These are the activations of a small neural network, seen along a few directions. Each row is one input.
Each table varies a few parts of the input and shows all the possible inputs, shuffled.
A made-up example of a description, with smaller parts first: one of 3 separate values, together with either a single point or one of 9 places along a line or (one of 5 places around a ring, together with one of 6 places along a line).
Shared parts are said once, and a part with two or three values counts as separate values.
(in the rows, 100 means zero)

Other details of the inputs vary at random and push rows far along two fixed directions, the same in every table; ignore that.

Table:
row 1: [ 81,  97, 132, 103, 105, 104,  66,  85, 102,  89,  97,  27, 102,  77]
row 2: [ 85,  71, 132, 110,  88,  98, 115, 111,  67,  98,  85, 105,  89, 102]
row 3: [122,  98,  86,  85,  97, 112, 128,  83,  92, 131,  93, 142,  87, 100]
row 4: [ 72,  98, 137, 111, 115, 115,  69,  91,  91,  84, 102,  21,  97,  81]
row 5: [111, 125,  68,  92, 100,  86,  89, 103, 127,  95, 121, 116, 115, 113]
row 6: [ 95, 106,  92, 103,  95,  92,  94, 106, 103,  93, 111, 101, 107, 109]
row 7: [109, 121,  79, 102,  99,  90,  96,  99, 111,  96, 112, 116, 107, 112]
row 8: [ 99,  76, 126, 100,  89, 105, 118,  92,  70, 112,  82,  83,  86,  87]
row 9: [ 64,  77, 135, 121,  92, 102,  91, 110,  72,  83,  97,  63,  99,  99]
row 10: [112, 111,  86,  96, 106,  90, 100, 101, 120,  97, 101, 122, 102, 110]
row 11: [ 67,  59, 140, 125,  87, 108, 114, 119,  55,  89,  87,  80,  88, 100]
row 12: [ 95, 134,  86,  95, 113,  81,  52,  98, 151,  77, 122,  76, 122,  99]
row 13: [113, 102,  76,  96,  93,  91, 123, 104,  93, 105, 102, 140, 101, 120]
row 14: [106, 122,  91,  97, 109,  90,  86, 101, 129,  96, 106, 106, 110, 116]
row 15: [100, 115,  92,  92, 110, 111,  70,  78, 123, 103, 110,  80, 105,  84]
row 16: [100, 138,  77,  99, 114,  89,  62,  99, 151,  81, 123,  84, 120, 110]
row 17: [130, 100,  78,  82,  91,  97, 116,  94, 104, 116, 101, 116,  97,  92]
row 18: [114,  88,  83,  98,  94,  93, 126, 114,  98, 106,  97, 142,  95, 104]
row 19: [122, 107,  82,  84,  98,  96, 100,  88, 112, 110, 102,  97, 102,  90]
row 20: [ 65,  51, 150, 131,  74, 109, 119, 124,  34,  93,  91,  77,  82,  92]
row 21: [121,  97,  77,  87,  98, 112, 123,  82,  95, 127,  94, 141,  91,  97]
row 22: [115,  94,  77,  96,  93,  89, 127, 106,  92, 109,  96, 147, 103, 116]
row 23: [115, 114,  75,  82, 101, 111, 104,  93, 113, 119,  93, 108,  98,  88]
row 24: [113,  95,  80,  98,  99,  92, 123, 109, 101, 105,  96, 140, 101, 115]
row 25: [120, 129,  78,  98, 103,  92, 101, 100, 121, 102, 108, 128, 104, 119]
row 26: [105, 134,  73,  95, 117,  85,  67, 101, 153,  86, 120,  96, 122, 107]
row 27: [ 97,  84, 131, 100,  94, 104, 109,  91,  78, 111,  87,  74,  91,  89]
row 28: [110, 134,  76,  95, 111,  89,  83,  96, 137,  92, 112, 110, 113, 119]
row 29: [ 72, 103, 147, 100, 119, 114,  59,  83, 109,  81,  99,  27, 108,  76]
row 30: [ 95, 116,  99,  98, 107,  87,  77,  95, 123,  88, 104,  93, 110, 105]
row 31: [ 90,  79, 127,  97,  90, 121, 126,  99,  65, 125,  73,  95,  80,  88]
row 32: [ 86,  61, 118, 113,  84,  97, 126, 117,  58, 102,  87, 112,  93, 103]
row 33: [ 76,  68, 151, 111,  93, 111,  96,  92,  64,  97,  82,  39,  89,  77]
row 34: [ 96, 122,  95, 106, 103,  92,  80,  95, 114,  88, 111,  92, 110, 110]
row 35: [100, 105,  99, 100,  95,  94, 104, 103,  95,  99, 101, 112, 102, 117]
row 36: [ 92,  71, 125, 117,  80, 104, 133, 114,  49, 107,  87, 119,  84, 108]
row 37: [115, 126,  71,  92, 101,  86,  99,  97, 120,  99, 110, 128, 110, 122]
row 38: [109, 129,  72,  95, 106,  89,  81, 106, 139,  89, 121, 104, 115, 112]
row 39: [ 69,  90, 140, 112, 113, 118,  69,  94,  86,  84, 102,  19,  96,  78]
row 40: [ 81, 113, 126, 103, 119, 111,  63,  86, 108,  88, 107,  31, 100,  87]
row 41: [ 84, 108, 126,  97, 119, 110,  66,  81, 118,  84, 101,  48, 110,  79]
row 42: [ 77,  99, 122, 111, 106,  97,  68, 110, 117,  77, 108,  61, 106,  91]
row 43: [124, 116,  60,  88, 100,  82, 109, 103, 125, 103, 110, 147, 109, 110]
row 44: [105, 133,  74,  93, 113,  85,  68, 104, 152,  87, 122,  96, 121, 106]
row 45: [ 82,  71, 126, 112,  89,  98, 114, 111,  66,  98,  88, 102,  95, 105]
row 46: [ 88,  72, 123, 122,  88, 106, 126, 114,  60,  99,  88, 108,  84, 105]
row 47: [ 81,  80, 130, 120,  87, 103, 108, 108,  62,  95,  92,  92,  90, 104]
row 48: [ 98, 114, 102, 110, 103,  97,  91, 102, 107,  90, 105,  96, 101, 111]
row 49: [118, 103,  83,  86, 100, 111, 116,  79, 100, 127,  95, 134,  92,  97]
row 50: [132,  93,  63, 100,  84,  95, 154, 116,  84, 120, 100, 177,  88, 116]
row 51: [ 91,  44, 117, 113,  74, 101, 152, 125,  38, 111,  82, 136,  84, 103]
row 52: [109, 108,  83,  98, 107,  90,  98, 104, 122,  95, 104, 120, 105, 106]
row 53: [115, 123,  76,  93, 108,  88,  95, 100, 130, 100, 106, 123, 111, 118]
row 54: [102, 141,  82,  83, 117, 108,  63,  79, 145, 103, 103,  68, 112,  87]
row 55: [107, 124,  80,  86, 113, 108,  72,  73, 133, 107, 110,  93, 108,  89]
row 56: [108, 120,  94,  96, 110,  90,  87, 100, 130,  94, 104, 108, 105, 110]
row 57: [ 87,  58, 132, 103,  81, 125, 143, 103,  41, 128,  64, 102,  72,  84]
row 58: [115, 111,  73, 101,  92,  90, 114, 105, 100, 103, 110, 136, 102, 113]
row 59: [114,  95,  74,  93,  89,  87, 121, 113, 100, 108, 106, 144, 104, 110]
row 60: [137, 100,  63,  89,  89,  93, 152, 110,  92, 123,  95, 185,  90, 129]
row 61: [ 93,  41, 127, 105,  71, 129, 156, 119,  27, 130,  67, 114,  68,  78]
row 62: [121, 107,  81,  82, 110, 105,  98,  90, 118, 101, 104, 110, 108,  85]
row 63: [ 80, 107, 123, 106, 117, 112,  60,  93, 106,  84, 112,  25, 101,  79]
row 64: [102, 123,  88, 108, 106,  94,  84, 101, 123,  89, 112,  98, 108, 109]
row 65: [117, 124,  75,  88, 104,  84,  97,  99, 125, 102, 107, 131, 113, 120]
row 66: [108, 121,  79,  85, 108, 109,  71,  81, 133, 105, 115,  93, 107,  88]
row 67: [ 95,  53, 119, 121,  73, 108, 151, 128,  40, 110,  86, 132,  75, 102]
row 68: [109, 110,  79,  98, 107,  89, 100, 107, 122,  97, 105, 121, 110, 111]
row 69: [ 78, 104, 128, 100, 120, 112,  56,  84, 118,  77, 103,  33, 113,  73]
row 70: [137,  88,  63,  90,  91,  90, 156, 111,  91, 121,  90, 187,  89, 117]
row 71: [ 67,  49, 146, 122,  85, 103, 114, 117,  48,  90,  82,  83,  86,  92]
row 72: [111, 125,  88,  83, 122, 102,  75,  78, 136,  94, 107,  84, 116,  86]
row 73: [ 74,  65, 147, 107, 101, 121,  90, 103,  72,  89,  91,  52,  95,  67]
row 74: [144,  99,  68,  80,  98, 106, 157,  96,  82, 137,  95, 165,  81, 109]
row 75: [ 67,  86, 140, 108,  99, 123,  85,  93,  80, 101,  78,  39,  92,  75]
row 76: [ 79, 115, 112, 112, 110,  97,  67, 101, 120,  76, 108,  62, 111, 107]
row 77: [103, 117,  86,  95, 107,  85,  83,  95, 125,  90, 107, 106, 111, 108]
row 78: [104,  94, 101,  97, 104, 112, 100, 102,  90, 102, 108,  81,  92,  87]
Description of these inputs: one of 6 places along a line, together with either one of 5 separate values or (one of 2 separate values, together with one of 4 places along a line).
Changing only the place on the line of 6 turns row 46 into row 67. The same change can be made to row 77. Which row results?
> row 12
Changing only the place on the line of 6 turns row 24 into row 26. The same change can be made to row 72. Which row results?
> row 62
Which other rows does row 15 become when the place on the line of 6 takes its other values? List them by row number.
> row 3, row 21, row 49, row 55, row 66
Which other rows does row 67 become when the place on the line of 4 takes its other values? List them by row number.
> row 38, row 42, row 44
List by row number the other rows that have the place on the line of 6 in common with row 56.
> row 2, row 3, row 14, row 25, row 27, row 29, row 31, row 35, row 36, row 60, row 65, row 74
Which other rows does row 45 become when the choice among 2 separate values takes its other values? List them by row number.
> row 53
Which other rows does row 77 become when the place on the line of 4 takes its other values? List them by row number.
> row 13, row 22, row 34
Which other rows does row 49 become when the choice among 5 separate values takes its other values? List them by row number.
> row 8, row 40, row 41, row 57

Table:
row 79: [ 73, 113, 117, 112, 100,  96,  65, 106, 104,  80, 115,  64, 104, 111]
row 80: [108, 135,  71,  88, 108,  75,  89,  94, 140,  93, 113, 131, 124, 122]
row 81: [126, 139,  65,  78, 111, 100,  93,  71, 129, 120, 107, 112, 110, 112]
row 82: [ 89,  64, 128, 107,  82, 122, 137,  96,  38, 128,  80,  91,  79, 100]
row 83: [126,  81,  67,  74, 110, 110, 138, 114, 109, 110,  92, 154, 101,  88]
row 84: [ 78,  48, 128, 104, 108, 126, 113, 114,  73,  90,  86,  86,  94,  71]
row 85: [111, 112,  81,  89,  96,  76, 121, 109, 112, 106,  97, 149, 113, 121]
row 86: [ 71,  72, 123, 127,  79, 101, 109, 110,  56,  89,  85,  99,  97, 106]
row 87: [111, 133,  56,  98,  88,  88,  99, 110, 119,  99, 105, 130, 110, 120]
row 88: [125,  65,  64,  85,  84,  82, 133, 113, 103, 114, 100, 156, 100,  90]
row 89: [132, 105,  75,  85, 106,  98, 139,  85,  94, 124,  82, 141,  84, 111]
row 90: [124, 123,  77,  79, 106, 102, 105,  80, 125, 120,  94, 145,  96,  98]
row 91: [124, 131,  75,  94, 117,  79,  87, 101, 139,  93, 115, 127, 115, 126]
row 92: [ 85,  73, 134, 111, 101, 114, 117,  89,  56, 107,  75,  74,  75,  95]
row 93: [ 80,  87, 128, 114, 100, 116, 107,  90,  63, 109,  86,  57,  79,  95]
row 94: [125, 102,  54,  82, 119, 114, 111,  99, 124, 105, 113, 140, 107,  84]
row 95: [ 79, 131, 128,  99, 127,  97,  51,  78, 132,  82,  92,  18, 104,  92]
row 96: [124,  91,  60,  80, 114, 114, 123, 103, 115, 106, 106, 149, 103,  86]
row 97: [ 88,  57, 141, 103,  86, 117, 137,  95,  42, 119,  67,  94,  80,  97]
row 98: [106, 140,  96,  84, 127,  88,  34,  77, 156,  67, 134,  29, 130,  75]
row 99: [ 71, 109, 109, 102, 126, 126,  48, 111, 127,  77, 114,  29, 114,  64]
row 100: [ 88,  77, 127, 113, 101, 113, 116,  89,  57, 111,  80,  75,  78,  96]
row 101: [ 73, 118, 128, 104, 105, 115,  68,  86, 102, 103, 101,  25, 103,  93]
row 102: [ 78,  89, 100, 108,  97,  94,  56, 107, 122,  81, 119,  47, 113,  71]
row 103: [126,  87,  56,  84, 108, 120, 132, 112, 100, 115, 105, 153,  97,  85]
row 104: [123, 118,  73,  87,  97, 111, 116,  86, 106, 131,  99, 147,  89,  98]
row 105: [ 81,  66, 152, 104,  85, 117, 112,  96,  63, 109,  67,  79,  84,  89]
row 106: [ 84,  72, 129, 123,  82, 109, 119, 129,  54,  97,  95,  91,  78, 112]
row 107: [128, 115,  73,  84,  89, 111, 120,  83, 103, 131,  97, 138,  96, 108]
row 108: [ 77,  82, 137, 110,  96, 122,  96,  89,  72, 110,  86,  84,  82,  80]
row 109: [123, 153,  66, 101, 126,  82,  71,  91, 165,  81, 129, 111, 119, 120]
row 110: [148,  82,  73,  75,  94,  90, 145, 100,  89, 110, 100, 145,  98,  89]
row 111: [117, 146,  73,  82, 116,  70,  77, 102, 155,  93, 116, 122, 123, 125]
row 112: [ 84,  71, 131, 133,  89, 110, 124, 122,  60,  90,  98,  93,  79, 106]
row 113: [125,  68,  57,  91,  82,  88, 132, 111,  95, 117, 107, 155,  97,  88]
row 114: [ 76,  80, 149, 105,  97, 116,  95,  95,  80, 104,  72,  79,  83,  79]
row 115: [ 90,  66, 133, 108,  80, 123, 126,  91,  50, 122,  77, 103,  81,  92]
row 116: [ 73,  59, 129, 126,  78,  99, 122, 114,  48,  93,  77, 112,  94, 106]
row 117: [ 67, 108, 121, 112, 105,  90,  67,  96, 108,  76, 109,  70, 115, 108]
row 118: [ 72, 108, 120, 113, 105,  94,  66, 101, 103,  79, 114,  69, 105, 110]
row 119: [ 75, 125, 121, 117, 119,  95,  40,  95, 128,  66, 123,  41, 114, 110]
row 120: [ 81,  73, 130, 126,  90, 108, 107, 120,  61,  92,  99,  86,  85, 112]
row 121: [ 59, 101, 133, 123, 102,  90,  60, 102, 106,  69,  93,  52, 120, 101]
row 122: [122, 135,  73,  81, 111, 102,  88,  74, 136, 116, 105, 134, 100,  99]
row 123: [126, 119,  79, 103, 113,  85, 112, 105, 129,  94, 109, 139, 106, 120]
row 124: [ 79, 110, 124, 105, 100, 120,  80,  93,  99, 112,  97,  71,  90,  81]
row 125: [133, 106,  80,  75,  97,  98, 138,  88,  99, 130,  81, 143,  94, 113]
row 126: [ 63, 137, 110, 109, 104,  94,  46, 103, 128,  72, 120,  40, 118, 106]
row 127: [149,  92,  70,  70,  94,  86, 141, 103, 101, 109,  98, 140, 100,  90]
row 128: [116,  94,  78,  99,  85,  80, 138, 116,  93, 110,  80, 163, 107, 119]
row 129: [ 73,  80, 128, 116,  81, 104, 109, 125,  60,  95,  97,  87,  83, 109]
row 130: [ 73,  71, 121, 100,  96,  85,  67, 113, 120,  78, 100,  47, 112,  73]
row 131: [ 70, 132, 119, 108, 119,  87,  32,  93, 137,  65, 122,  45, 120, 110]
row 132: [104,  47, 127, 106,  80, 111, 137, 114,  32, 104,  94,  84,  84,  70]
row 133: [129, 137,  68,  76, 112,  98,  94,  70, 132, 117, 105, 117, 109, 113]
row 134: [126, 101,  77, 109,  98,  95, 138, 109,  97, 103, 109, 155,  90, 121]
row 135: [121, 102,  78,  91,  96,  81, 128, 110,  98, 111, 101, 165, 101, 126]
row 136: [145, 110,  61,  78,  94,  94, 127, 107,  98, 115, 113, 123, 102,  82]
row 137: [123, 155,  64,  79, 105, 105,  78,  77, 149, 120, 112, 103, 114, 105]
row 138: [100, 156,  96,  85, 120, 102,  32,  61, 164,  89, 114,  54, 122,  98]
row 139: [124, 103,  49,  82, 100,  78,  88,  98, 144, 100, 122, 128, 116,  91]
row 140: [ 77,  43, 117, 115,  73, 105, 110, 132,  59, 102,  94,  75,  88,  69]
row 141: [124, 106,  79, 100, 103,  88, 115, 105, 105, 102, 109, 148,  99, 128]
row 142: [ 65,  66, 128, 130,  74, 106, 111, 119,  48,  90,  82,  90,  91, 104]
row 143: [128, 145,  72,  74, 110,  98,  80,  69, 151, 111, 102, 117, 115, 107]
row 144: [ 95, 170,  82,  93, 131,  97,  38,  71, 163,  93, 119,  27, 115,  99]
row 145: [ 94, 108, 119,  98, 114,  98,  56,  88, 113,  73, 122,  26, 116,  67]
row 146: [ 75,  88, 148, 119, 108,  93,  79, 117,  95,  79,  95,  61, 104, 108]
row 147: [131,  96,  87, 103, 100,  86, 147, 120, 102, 107,  93, 161,  94, 121]
row 148: [ 84,  75, 129, 130,  85, 111, 127, 129,  61,  92,  97,  90,  76, 106]
row 149: [ 68,  74, 127, 119,  85, 100, 111, 108,  59,  92,  95,  99,  95, 108]
row 150: [ 76,  68, 119, 117,  74, 104, 131, 117,  47, 101,  91, 116,  88, 111]
Changing only one part turns row 81 into row 97. The same change can be made to row 86. Which row results?
> row 121
Describe the family of inputs behind these rows.
> one of 6 places along a line, together with either one of 3 separate values or one of 4 places along a line or one of 5 places along a line
Start at row 108 and move only the place on the line of 4, one step at a time. The first step leads to row 115. Which rows follow, in order?
> row 81, row 100
Which other rows does row 89 become when the place on the line of 4 takes its other values? List them by row number.
> row 90, row 97, row 143
List by row number the other rows that have the place on the line of 6 in common with row 122.
> row 92, row 96, row 98, row 109, row 116, row 117, row 131, row 133, row 138, row 139, row 141
Which other rows does row 130 become when the choice among 3 separate values takes its other values? List them by row number.
> row 83, row 127
List by row number the other rows that have the place on the line of 6 in common with row 124.
> row 87, row 99, row 101, row 106, row 126, row 129, row 136, row 137, row 140, row 144, row 148
